A small network was shown many inputs. Here are its activations along a few directions, one row for each input.
Each table varies a few parts of the input and shows all the possible inputs, shuffled.
Descriptions start from the smaller parts, as in this example, which fits no table here: one of 8 places around a ring, together with either a single point or one of 9 places around a ring or (one of 2 separate values, together with one of 6 places along a line).
Shared parts are said once, and a part with two or three values counts as separate values.
(in the rows, 128 means zero)

Other details of the inputs shift rows strongly along two fixed directions, in all tables alike. That doesn't count.

A family of inputs:
r1: [ 75 132 160 127 121 151  86 164 138  98 194 163  66]
r2: [ 72 154 140 123 121 156 103 144 137 107 173 136 102]
r3: [118 117  94 218 166 184 134  50 108  98  23  76 239]
r4: [208 141  97  24  95  36 139  78  97 157 122  70 139]
r5: [252  93 115  76 101  29 155  55 100 149 125  98 142]
r6: [ 97 140 164 118 140 164 144 186 168 138 193 160  70]
r7: [ 85 169 145 132 124 132 127 199 121 150 164 165  85]
r8: [145 113 140 108 161 121 143 145 127 153 122 124 118]
r9: [ 76 101  90 190 151 184  81  71 121  71  29  97 218]
r10: [107 155 159 156 126 159 144 135 139 119 192 148  98]
r11: [102 140 141 142 132 120 116 185 107 147 129 155 104]
r12: [ 71 136 152 160 110 153 105 201 149 118 171 194  73]
r13: [230  96  88  61  76  14 138 102 106 164  87 114 145]
r14: [213 146 123  78 112  60 172  79 102 160 151  95 131]
r15: [214 126 110  39 124  57 175 104 130 180 125  92 131]
r16: [120 126 159 164 126 153 129 131 138 106 186 158  94]
r17: [135  98 162 115 152 129 128 168 142 139 159 160  81]
r18: [ 69 145 170 127 157 142  88 176 100 121 183 152  71]
r19: [ 51 144  75 217 120 212 120 115 156  94  26 116 222]
r20: [118  88  76 185 144 203 133  71 176  91   6  88 231]
Each input here is: one of 4 separate values, together with one of 5 places around a ring.
Question: Changing only the choice among 4 separate values turns r10 into r6. The same change can be made to r14. Which row results?
Answer: r15
Question: A walk changes only the place on the ring of 5. It starts at r9 and steps to r18. List the rest of the walk in order.
Answer: r4, r2, r1
Question: Change only the choice among 4 separate values in r12. List by row number the other rows that result.
Answer: r1, r16, r20

A family of inputs:
r21: [119 137 127 160 129 134 103 157 112 121 125 144  91]
r22: [170 131  88 102  65  81 127  99 132 125 113 111 135]
r23: [159 147  78 129  77  92 133  77 114 127  74  97 184]
r24: [214 114 135 114 145 115 184  72 140 138 154 117 138]
r25: [ 81 100 167 153 132 154 111 184 148 124 149 151  83]
r26: [ 81 149 148 135 166 167 110 181 127 133 149 133  76]
r27: [154 146  83 102 131 104 148  83 108 146  56  64 188]
r28: [105 110 196 181 161 169 141 131 129 117 201 136  94]
r29: [ 76 125 138 169 119 153 126 141 131 130 110 126 165]
r30: [ 69 121 117 143 127 165  90 123 140  90 116 147 159]
r31: [151 125  83  96 106  91 117  63 108 122  69 102 215]
r32: [145 105 149  82  83  76 136 154 140 154 175 134  91]
r33: [ 85 115 125 157 169 163  82 137 112 102  96 145 145]
r34: [166 124 122  80  99 100 156 147 161 151 159 156 107]
r35: [ 93 156 150 142 132 157 145 180 150 141 167 183 111]
r36: [165 154 127 104  99  62 131 147  90 152 157 139  85]
r37: [ 89  98 140 182 155 164 111 155 126 127  89 124 140]
r38: [106 119  83 192 115 172 103  98 142  84  36 106 174]
r39: [112 112 115 161 146 183 133 144 170 113  83 148 146]
r40: [ 82 143 151 117 143 163 111 178 150 122 162 136  64]
r41: [197 133 145 125 115  94 148  81 108 122 190 115  90]
r42: [130 125 142 138 160 148 136 181 141 145 137 170  94]
r43: [184 134 132  99 145 120 163  56 123 131 153  69 133]
r44: [135 164 119  77 107  99 142 123 125 152 141 101 129]
r45: [174 134 117 103 132  94 165 137 122 163 115 141 139]
r46: [ 99 131 116 140 151 131 104 116  97 114  92 134 172]
r47: [ 97 122 155 153 137 126 131 166 109 147 132 136 124]
r48: [173 117 166  94 148  97 131  85 105 118 208 136  98]
r49: [ 74 140  87 152 127 189 120 101 159 101  67  86 187]
r50: [154 108 141  60 117  76 101 141 123 128 164 153  80]
Question: What is each input in this table made of?
Answer: one of 5 separate values, together with either a single point or one of 5 places around a ring
Question: Changing only the choice among 5 separate values turns r45 into r36. The same change can be made to r35. Which row results?
Answer: r23
Question: Change only the place on the ring of 5 in r49. List by row number the other rows that result.
Answer: r26, r27, r40, r44
